A small network was trained on made-up records. Each row is its average activation on records with the value named, seen along a few directions.
Values that are neighbours, or in one group, have similar rows; names and order tell nothing.
(in the rows, 500 means zero)
Strong random noise was added to every row along 9 fixed directions; ignore it. To show where, here is one row again and again, with new noise each time:
[737 677 383 318 428 437 541 486 539 534 551 249 504 772 352 534 413 353
 265 669 410 399 649 399 157]
[503 495 307 506 601 426 341 411 432 565 474 223 591 470 353 508 443 440
 486 620 389 557 470 389 376]
[560 527 395 531 479 483 440 622 613 405 519 482 507 664 579 614 536 641
 537 415 305 436 449 423 372]
[452 295 799 519 650 523 174 334 381 291 652 523 566 746 625 551 869 876
 436 760 612 550 479 927 617]
[593 490 543 296 541 440 588 546 566 395 609 483 476 434 385 320 626 354
 305 598 492 519 327 510 636]
[286 651 608 482 238 552 491 558 376 523 233 648 281 574 605 591 341 475
 638 450 625 596 489 890 709]
[481 432 400 483 482 882 540 798 395 632 431 532  56 768 844 629 567 463
 734 416 450 508 659 406 198]
[537 683 590 408 595 232 376 338 449 413 489 327 639 518 267 473 616 403
 333 849 582 497 521 629 628]
[453 770 444 529 520 504 494 602 363 503 241 449 325 563 542 474 450 284
 591 579 463 482 452 482 628]
[570 637 505 634 617 791 703 428 278 451 416 701 341 502 512 214 361 438
 525 361 631 281 448 446 663]
[553 408 216 347 409 550 597 461 523 738 582 289 479 382 266 511 254 337
 456 446 482 558 626 308 140]


Field Gedut:
b5: [346 681 643 510 352 335 688 433 519 634 303 650 540 231 355 482 318 241
 544 454 691 562 588 562 784]
b9: [689 427 402 615 389 442 529 335 593 482 559 508 774 493 416 414 227 535
 333 299 310 482 382 379 496]
b7: [470 652 386 571 650 363 423 626 542 505 419 369 554 447 597 527 631 412
 672 611 382 438 533 298 431]
b10: [500 719 694 611 445 219 445 403 541 348 383 569 742 547 514 558 492 600
 502 515 496 440 485 687 778]
b1: [761 706 534 374 530 383 709 544 649 429 690 507 571 666 462 409 571 469
 320 541 558 205 634 297 297]
b4: [484 576 789 667 563 670 502 808 453 323 390 692 178 768 940 634 846 572
 562 540 450 465 496 480 685]
b6: [576 471 266 578 820 704 445 537 403 551 455 317 487 436 507 320 518 363
 523 518 269 484 354 145 382]
b2: [208 236 576 533 605 549 500 642 458 732 420 554 251  41 563 716 758 321
 808 618 770 778 765 320 531]
b3: [362 344 458 588 417 497 510 301 430 768 484 471 615 322 461 515 230 501
 628 412 619 606 606 591 465]
b8: [354 322 515 362 317 697 469 700 501 470 477 631 322 552 724 421 482 524
 465 326 424 689 160 739 647]
A value of Gedut combines one of 2 hidden first parts with one of 5 second parts; all combinations occur once.
Changing only the second part turns b10 into b4. b3 has the same second part as b10; what does that change turn b3 into?
> b2
Changing only the second part turns b5 into b7. b9 has the same second part as b5; what does that change turn b9 into?
> b1

Field Lanik:
t4: [503 464 494 384 233 294 440 452 647 609 518 425 709 562 449 659 315 553
 416 469 447 615 584 593 331]
t8: [530 621 461 558 431 548 484 517 486 424 478 566 541 669 563 585 383 688
 492 416 411 442 414 555 483]
t1: [493 601 456 506 541 630 531 553 409 543 426 487 340 618 552 522 535 456
 602 522 537 416 631 457 379]
t6: [454 301 404 508 561 674 625 379 428 672 543 453 416 271 373 380 331 337
 487 463 554 589 542 377 459]
t10: [603 381 676 411 423 613 533 478 547 410 698 613 422 637 517 548 623 642
 305 551 637 483 607 590 381]
t7: [589 562 482 548 549 429 414 367 525 312 527 412 696 629 436 466 449 677
 346 556 333 407 318 577 511]
t3: [453 514 538 343 550 441 550 574 517 529 512 476 376 348 392 486 664 283
 531 630 655 585 589 549 516]
t2: [545 469 445 433 213 440 510 780 787 455 439 495 475 660 649 628 432 484
 412 265 112 605 314 434 459]
t5: [534 577 492 497 462 436 424 540 533 482 516 451 526 747 627 554 542 607
 534 479 467 383 558 547 383]
t9: [718 494 577 361 423 509 653 496 520 508 645 528 511 580 508 403 513 443
 346 545 596 378 597 530 404]
Lanik is arranged as 3 separate groups.
List the group mates of t8, in the order listed.
> t1, t7, t3
List the group mates of t10, in the order listed.
> t6, t2
